These are the activations of a small neural network, seen along a few directions. Each row is one input.
Each table varies a few parts of the input and shows all the possible inputs, shuffled.
Descriptions start from the smaller parts, as in this example, which fits no table here: one of 3 separate values, together with either a single point or one of 9 places along a line or (one of 6 places along a line, together with one of 8 places around a ring).
Shared parts are said once, and a part with two or three values counts as separate values.

Other details of the inputs vary at random and push rows far along two fixed directions, the same in every table; ignore that.

Rows:
row 1: [  6 -18  -2 -10 -16   4 -18 -15  25  -4 -15 -13  -6  -1]
row 2: [ 11 -28  12  -8 -10  16 -24 -17  14 -13 -12   2 -11  -7]
row 3: [-23  21 -45  -6 -14 -12  -1  26 -21 -51   8 -10  -5  -2]
row 4: [  6  -7   0 -18  -1   5 -16 -21  21  -8 -18 -13 -14  -3]
row 5: [  6 -22   2 -14  -5  20 -16 -18  19  -9 -21  -2  -7 -10]
row 6: [-24  16 -37  -3 -15  -9  -1  30 -25 -51  -2  -7  -2  -2]
row 7: [ 3  6 -2  8 10  3 19 -3  0 14 15 12 10  2]
row 8: [-2  4 -4 12  4 -4 15 -3 -2 27 11  6  5 -2]
row 9: [  8  -2   3 -22  -1   2 -18 -16  20  -6 -18 -14 -17  -9]
row 10: [ 3 13 15  1 16 -3 15  5 -9 11  2  9  8  0]
row 11: [  7   0  17  15   9   3   7   4 -14  10  13  12   6   6]
row 12: [ 2  7 -2 11  3 -3 20 -5  1 20 10  9  7  5]
row 13: [ 0  5 13 11  8  2 11  6 -6 18  5  5  9 10]
row 14: [  6   2  20  11  12  -4  10   0 -14   4  10  13   9   9]
row 15: [ -1 -28   5 -11 -10  15 -27 -14  21   1 -21  -9 -10 -11]
row 16: [ 5 12  1  6 13  4 16 -2 -6 16 14  6  6  2]
row 17: [ -1   0   2  15  -1 -11  12   2   0  27  12   2  10   5]
row 18: [  4 -27   1 -13  -4  19 -23 -18  18  -1 -22  -5 -11 -17]
row 19: [ 7 16 10 -2 18 -4 16 -2 -4 14 11  6  5 -1]
row 20: [  7 -10   0 -10 -11   3 -21 -10  19  -3 -14 -18  -9   0]
row 21: [  3  -9  15 -21  -4   6 -24  -8  17  -9 -23 -11 -11  -5]
row 22: [  1 -10  12  18   4   0   8   4 -13  16  16  16   6  -2]
row 23: [-3  0  9 14  2  1 17  5 -4 16  7 10 12  9]
row 24: [  6  12  13   4   8 -18  12   5  -2  19   8  -1   7  10]
row 25: [  3   7   7   8  12   6  15   4 -11  15   5  11   9   4]
row 26: [-1  2 -4  9 11  1 14 -2 -4 22 16 10  8 -4]
row 27: [-24  23 -50   2 -22 -13  -4  32 -21 -41   7 -14 -11   0]
row 28: [  7   7  23   8  12  -7   7   6 -14   6  10  13   7   3]
row 29: [  2 -13  10 -16  -5   7 -19 -12  15 -12 -22 -10  -7   2]
row 30: [-25  20 -44   1 -25 -27  -3  35 -21 -48   7 -17  -3   9]
Each input here is: one of 5 places along a line, together with either a single point or one of 5 places around a ring.
The inputs of row 11 and row 28 match in every part but the place on the line of 5. If row 27 is changed in the same way as row 11 into row 28, which row does it become?
> row 9
Change only the place on the ring of 5 in row 5. List by row number the other rows that result.
> row 1, row 7, row 12, row 23
Change only the place on the line of 5 in row 29. List by row number the other rows that result.
> row 13, row 15, row 21, row 23
Which other rows agree with row 15 in the place on the line of 5? List them by row number.
> row 8, row 17, row 18, row 22, row 26
